Each row below holds a small network's activations on one input, seen along a few directions.
Each table varies a few parts of the input and shows all the possible inputs, shuffled.
A made-up example of a description, with smaller parts first: line(4) and (point or ring(9) or (values(3) and ring(5))).
Shared parts are said once, and a part with two or three values counts as separate values.
(in the rows, 128 means zero)

Other details of the inputs vary at random and push rows far along two fixed directions, the same in every table; ignore that.

Rows:
row 1: [195 123  55  54 143 130 177 227 113 102  77 113]
row 2: [ 70 189 167 205 166 141  97 108 131 163 166 170]
row 3: [208 149  94  49 143 130 160 238 129 127  74 100]
row 4: [170  91  94  38  63  78 149 179 147  37  20  53]
row 5: [ 92 109 175 138  80 173 209 114  55 163  42  22]
row 6: [ 13 151 152  89  48 170 205 141 115 163  60  56]
row 7: [ 68  96 197 100 160 141 203 175  71 227  68  79]
row 8: [227 203  93 133  60  69 107 101 148  42 144 185]
row 9: [171 171  73 128 181 113  75 124 160  25 207 142]
row 10: [107 186 170 206  89 172 122  39  95 133 123 178]
row 11: [168 115  33  20  52 115  97 207 120 148  94  70]
row 12: [ 74 120 179 129  63 147 226 120  74 169  62  25]
row 13: [ 33 106 178 107  63 131 218 123 111 156  57  41]
row 14: [183 120  64  31  60 131 116 245 127 123 108  83]
row 15: [215  63  94  55  90 130 135 209 152 109 106  50]
row 16: [219 110 121 125 181  61  98 123 133  45 166 204]
row 17: [ 88  93 189 188 103 132  87  86 124 177 174 183]
row 18: [ 70 119 141 147 120 215  89  58 120 133 223 176]
row 19: [100 134 162 169 110 213  81  79 160 176 183 184]
row 20: [ 56  95 165  89 159 123 185 138  79 244  56  72]
row 21: [ 97 140 196 224 195 136 115  78 160 145 167 127]
row 22: [205 148 112 162 169  33  75 148 162  67 163 158]
row 23: [234  99  97 140 175  56 115 127 146  57 144 214]
row 24: [229 184 106  96 164  62  85 153 148 109 145 237]
row 25: [ 64 160 127 212 178 173 124  79 145 131 178 162]
row 26: [ 84 174 156 141 172 122 102  66 119 218 131 217]
row 27: [211 193 100 156 172 106  74 146 192  66 171 156]
row 28: [180 133  78  40 148 134 157 221 100  86  99 103]
row 29: [118 114 215 198 184 132 133  87 131 171 138 191]
row 30: [212  96  73 114  85  37  38 110 155 102 161 175]
row 31: [168  93  61  96 160  98 174 199 140  70 104  32]
row 32: [ 37 113 136 138 152 121 165 146  93 208  74  20]
row 33: [  9 130 150  85  64 196 171 134 119 144  22  63]
row 34: [ 58 184 132 196 161 121  83  75 133 182 151 162]
row 35: [ 86  57 146 188 119 169 121  49 136 147 190 178]
row 36: [ 64 123 171 199 204 140 117  56 130 106 202 121]
row 37: [ 76 106 119 170 107 213 105  62 142 154 199 194]
row 38: [206  76  93 112 123  99  74  96 148  40 216 168]
Description of these inputs: values(2) and (line(4) or (values(3) and line(5))).
- Changing only the values(2) part turns row 37 into row 35. The same change can be made to row 26. Which row results? => row 20
- Change only the line(5) part in row 31. List by row number the other rows that result. => row 21, row 22, row 32, row 36
- Change only the values(2) part in row 32. List by row number the other rows that result. => row 34

Rows:
row 39: [149 145 144 169 139  91 103  87 147 105 144 188]
row 40: [189 135 113 144 161  84  87 118 153  89 169 188]
row 41: [ 36 123 168 147 108 182 152 102 101 199 113 107]
row 42: [212 137  72  89 149  85 112 182 147  77 129 123]
row 43: [131 122 118  86 115 117 171 176 109 133  78  63]
row 44: [131 103 114  86 140 135 165 191 110 149  94  55]
row 45: [115 106 110  83  95 163 172 171 107 129  92  53]
row 46: [ 47 123 169 143 110 182 151 106 106 191 114 116]
row 47: [ 64 132 172 201 125 156 102  42 133 150 172 178]
row 48: [179 126  89  78  97 114 129 168 130 102 108 115]
row 49: [172 126 100 114 108 111 108 129 148  80 142 137]
row 50: [ 75 146 192 200 143 133 118  47 124 158 143 183]
row 51: [176 134  99 106 104  99 100 137 147  96 132 152]
row 52: [191 154 107 143 161  87  86 126 156  82 167 180]
row 53: [131 115 101  71 142 139 171 201 111 142  88  53]
row 54: [ 35 111 168 147 110 189 158 104 106 179 119  89]
row 55: [143 139 139 168 167 108  91  91 143 115 172 197]
- What is each input in this table made of? => values(3) or line(6) or (values(2) and line(4))
- What sort of input is row 39? => values(3)
